These are the activations of a small neural network, seen along a few directions. Each row is one input.
Each table varies a few parts of the input and shows all the possible inputs, shuffled.
A made-up example of a description, with smaller parts first: values(3) and (point or ring(11) or (ring(5) and line(6))).
Shared parts are said once, and a part with two or three values counts as separate values.

A family of inputs:
row 1: +1.54; +4.89; -3.84; -1.93; -0.80; +2.77; +0.23; -3.00; -2.46; +0.57; +0.01
row 2: -5.23; -3.11; -0.35; -0.34; -0.51; -3.25; +1.53; +3.43; +0.53; +1.26; -2.83
row 3: +2.68; +4.31; -1.14; -0.97; +0.61; +2.70; +0.57; -4.72; -0.93; -1.77; +1.17
row 4: +4.97; +4.08; -0.31; -0.46; -1.44; +3.15; -0.89; -2.88; -1.49; +1.94; +0.25
row 5: -4.85; -3.72; +0.72; +0.02; +0.21; -3.12; +1.79; +2.86; +0.89; -1.03; -3.08
row 6: +5.04; +4.43; +0.39; -0.65; -0.07; +2.27; +0.02; -2.69; -1.95; +0.56; +1.65
row 7: -2.68; -2.87; +3.41; +1.14; -0.09; -3.64; +1.86; +3.10; +2.31; -0.67; -0.35
row 8: +0.00; -6.56; -5.19; +1.55; +3.64; +4.07; -9.39; +3.07; +1.10; -0.47; +5.93
row 9: -1.78; -3.93; +3.04; +1.37; -1.73; -2.51; +1.02; +3.50; +1.31; +2.44; -2.23
row 10: -1.46; -3.47; +3.59; +1.52; -0.58; -3.96; +1.43; +3.25; +1.31; +1.03; -0.87
row 11: +1.74; +4.49; -2.68; -1.15; -0.18; +2.71; -0.25; -4.28; -2.03; -1.62; -0.08
row 12: -3.76; -3.75; +2.14; +0.47; +0.56; -3.55; +2.06; +1.72; +2.29; -1.22; -1.74
row 13: +3.78; +5.21; +0.23; -0.57; +0.37; +2.34; +0.05; -3.36; -0.88; -1.04; +2.17
- Describe the family of inputs behind these rows. => point or (values(2) and line(6))
- Change only the line(6) part in row 3. List by row number the other rows that result. => row 1, row 4, row 6, row 11, row 13

A family of inputs:
row 14: -1.10; +3.68; -1.17; -1.20; -1.24; -0.40; +2.21; -1.83; -0.22; +0.24; -0.82
row 15: +1.56; -0.88; -1.14; +0.09; -0.37; +2.10; -2.84; +1.42; -1.76; +0.53; +1.30
row 16: -1.62; +0.28; -3.15; -1.08; +2.32; +1.76; -2.20; -0.58; -0.01; -2.35; +1.09
row 17: +1.40; -1.27; -1.89; +0.03; -0.40; +2.78; -2.84; +0.39; +0.06; +1.15; +0.08
row 18: +3.30; +2.32; +3.47; +0.12; -0.56; -0.47; +2.29; -0.37; +0.33; +0.44; +0.42
row 19: +2.68; -1.59; +1.93; +1.04; +1.29; +1.98; -2.95; -0.11; +1.19; -0.35; +3.36
row 20: -1.46; +3.67; -0.36; -1.97; +0.52; -0.34; +2.13; -2.30; -0.48; -2.02; -1.69
row 21: -1.21; +0.10; -4.07; +0.02; +0.35; +1.63; -2.12; -0.22; +0.32; -0.01; +2.18
row 22: +2.97; +1.49; +4.48; +0.55; -0.48; -0.16; +1.60; -2.00; +0.69; -0.06; +0.72
row 23: -0.42; -0.65; -3.88; +0.89; +0.69; +2.12; -2.37; -0.85; -0.43; +1.28; +0.48
row 24: +1.72; -0.62; -1.04; +0.40; +0.69; +0.64; -2.41; +1.32; -0.83; +0.77; +3.16
row 25: -0.56; +2.20; -0.69; -0.98; +0.09; -0.80; +2.41; -3.61; -0.95; -2.79; -1.71
row 26: -0.81; -1.02; -3.31; -0.41; +2.01; +1.38; -2.02; -1.73; -0.54; -3.16; +0.95
row 27: +1.67; +2.07; +0.83; -0.77; -2.07; +0.68; +1.63; -1.40; -0.46; +1.41; -2.76
row 28: -7.20; -9.08; +3.64; +0.73; -0.40; -6.32; +3.50; +7.01; +2.75; +0.56; -2.97
row 29: +3.02; -0.99; +0.76; +0.93; +1.07; +1.63; -2.18; +1.38; +0.86; +0.15; +3.23
row 30: -7.52; -8.25; +3.01; +3.14; -0.37; -6.18; +1.28; +7.23; +3.75; +0.05; -2.99
row 31: +2.04; +2.81; +1.75; -0.31; -0.66; -1.85; +1.67; -0.74; -1.13; +1.47; +0.27
row 32: -0.26; +2.95; -0.98; -0.29; -0.89; +0.12; +1.99; -2.51; -1.01; +1.54; -2.53
row 33: +1.79; +2.78; +1.80; -0.95; -1.58; -0.31; +1.20; -0.51; -2.13; +1.14; -1.76
- Describe the family of inputs behind these rows. => values(2) and (point or line(9))
- Change only the line(9) part in row 25. List by row number the other rows that result. => row 14, row 18, row 20, row 22, row 27, row 31, row 32, row 33
- Change only the values(2) part in row 14. List by row number the other rows that result. => row 21

A family of inputs:
row 34: -2.34; +0.27; +2.38; +0.50; -0.02; -3.63; +2.21; +2.79; +0.91; +0.67; -0.17
row 35: +2.81; +3.48; -0.39; -0.53; +0.59; +1.75; -0.36; -1.98; +0.53; -0.25; +3.30
row 36: -0.16; +3.81; -4.18; -0.95; +0.11; +2.21; -1.05; -2.46; -1.30; -0.87; +0.36
row 37: +1.61; +2.10; -2.54; -0.47; +0.63; +2.45; -0.15; -4.57; -0.67; -2.28; +0.43
row 38: -1.80; -0.41; +2.55; -0.74; +0.58; -4.35; +1.65; +3.50; -0.52; +0.67; -0.27
row 39: -3.92; -0.84; -0.77; -1.42; -0.13; -3.21; +1.80; +1.87; -0.95; -0.50; -2.83
row 40: -0.72; -1.43; +3.98; +0.93; +0.23; -3.43; +2.88; +0.44; +1.40; -0.65; +0.07
row 41: -1.88; -8.51; -1.92; +2.64; +3.82; +0.80; -7.37; +5.52; +2.74; -0.60; +5.69
row 42: +2.16; +3.85; -1.22; -0.61; +0.24; +1.51; -0.92; -0.99; -1.09; -0.12; +3.57
row 43: -3.04; -1.68; +2.21; -0.47; -0.11; -1.80; +2.41; -0.26; +0.48; -2.35; -3.64
row 44: +3.00; +2.74; -1.85; -1.10; -0.61; +1.90; -2.16; -0.65; -2.98; +2.51; +0.26
row 45: -3.87; -0.51; -0.07; -0.17; -0.43; -2.30; +2.85; +0.12; +2.09; -0.59; -2.94
row 46: -0.21; -2.46; +4.18; +0.43; -2.06; -1.01; +2.38; +0.98; +0.02; +0.72; -2.99
row 47: +3.39; +3.09; -1.29; +0.08; -1.19; +2.92; -1.05; -2.25; +0.21; +2.14; +0.03
row 48: +2.63; +3.11; -1.04; -1.87; +0.83; +0.76; -1.59; -0.34; -2.51; -0.07; +3.47
row 49: -4.73; -0.63; -0.91; -0.14; -0.66; -2.22; +2.85; +1.07; +0.20; -0.35; -2.29
row 50: -4.08; -8.76; -5.01; +1.98; +3.11; +1.97; -6.91; +3.97; +2.12; -1.62; +3.20
row 51: -0.63; -1.23; +5.35; +0.05; +0.24; -2.90; +2.13; +1.33; +0.92; -1.43; -0.97
row 52: -1.61; -0.49; +2.96; +0.23; -0.42; -3.11; +2.92; +1.63; +2.33; +0.23; +0.31
row 53: -1.38; -1.61; +1.33; -0.34; -1.66; -2.42; +1.93; +3.16; -1.47; +2.72; -2.30
row 54: +4.71; +1.91; +0.78; -0.38; -1.07; +3.39; -1.37; -2.51; -1.28; +0.07; -0.57
row 55: +0.46; +3.47; -3.35; -0.89; +0.50; +2.46; -0.52; -3.47; +0.33; -1.02; +0.06
row 56: +4.14; +2.33; +1.67; -1.00; +0.79; +2.24; -0.64; -2.18; -0.95; -2.34; +2.66
row 57: -1.00; -0.86; +2.02; +0.90; -1.99; -1.78; +2.43; +1.53; +1.92; +2.51; -2.88
row 58: +4.12; +2.89; +0.60; +0.16; +1.32; +1.12; -0.80; -2.88; +0.04; -1.34; +2.46
row 59: -1.29; -9.12; -2.93; +3.10; +1.97; +2.52; -7.27; +5.25; +1.97; +1.60; +3.15
row 60: -0.01; -2.25; +2.80; +1.27; -2.06; -1.84; +2.61; +0.29; +0.87; +1.34; -2.48
row 61: +2.51; +3.46; -1.97; +0.18; -1.19; +2.66; -1.49; -1.28; -1.49; +2.49; +0.24
row 62: -1.79; -0.53; +1.28; +1.08; -1.92; -2.01; +2.12; +2.59; +0.25; +2.82; -2.79
row 63: +4.30; +1.71; -0.32; +0.68; -0.75; +2.90; -0.57; -3.41; -0.88; +1.17; +0.29
row 64: +0.29; +3.09; -4.00; -2.22; +0.68; +1.47; -1.74; -1.85; -2.75; -0.81; +0.28
row 65: +1.46; +1.88; -1.19; -1.30; +0.73; +3.28; -0.34; -3.84; -1.48; -2.94; -0.07
row 66: -3.13; -1.88; +0.87; +0.38; -0.11; -2.31; +3.15; -1.12; +0.98; -1.55; -2.64
- Changing only one part turns row 60 into row 40. The same change can be made to row 59. Which row results? => row 41
- Describe the family of inputs behind these rows. => values(3) and (point or (values(2) and line(5)))
- Change only the values(3) part in row 45. List by row number the other rows that result. => row 52, row 57

A family of inputs:
row 67: -6.51; -7.76; -5.12; +1.52; -0.50; -0.29; -3.82; +6.24; +1.92; +1.23; -3.06
row 68: +8.32; +3.42; +2.93; -0.37; -1.26; +2.77; +0.57; -3.96; -2.19; +4.17; +2.95
row 69: +4.71; +8.97; +0.58; -2.00; -2.25; +0.01; +3.91; -5.37; -2.61; +1.83; -2.25
row 70: -0.04; +8.32; -2.66; -3.54; +0.77; +1.11; +3.67; -8.00; -2.75; -4.13; -3.84
row 71: +0.59; +0.68; -9.52; +0.05; +0.92; +5.59; -5.54; -3.52; -3.07; +1.55; +0.89
row 72: +1.12; -3.75; +7.96; +1.53; -2.26; -3.48; +1.41; +6.32; +0.86; +3.64; -1.27
row 73: -1.52; -6.35; +5.22; +2.45; +2.44; -2.70; -0.76; +4.03; +4.02; +0.41; +3.56
row 74: +3.25; +1.81; -5.33; -0.47; +2.24; +5.26; -6.72; -1.54; -1.40; -3.70; +4.81
row 75: -3.54; +0.69; +4.96; +0.36; -3.44; -6.05; +6.89; +3.35; +0.50; +2.08; -4.48
row 76: -8.37; -1.16; +1.43; -1.43; -1.34; -4.93; +7.25; +0.05; +1.59; -3.75; -5.68
row 77: -4.04; -7.63; -1.43; +1.19; +2.09; -1.73; -4.35; +6.37; +3.16; -3.26; +1.25
row 78: +6.02; +2.75; +0.98; +0.70; +2.59; +4.43; -2.52; -3.97; -0.02; -0.08; +7.12
- Changing only one part turns row 68 into row 72. The same change can be made to row 71. Which row results? => row 67
- Describe the family of inputs behind these rows. => values(2) and line(6)
- Change only the values(2) part in row 70. List by row number the other rows that result. => row 76
- Change only the values(2) part in row 73. List by row number the other rows that result. => row 78
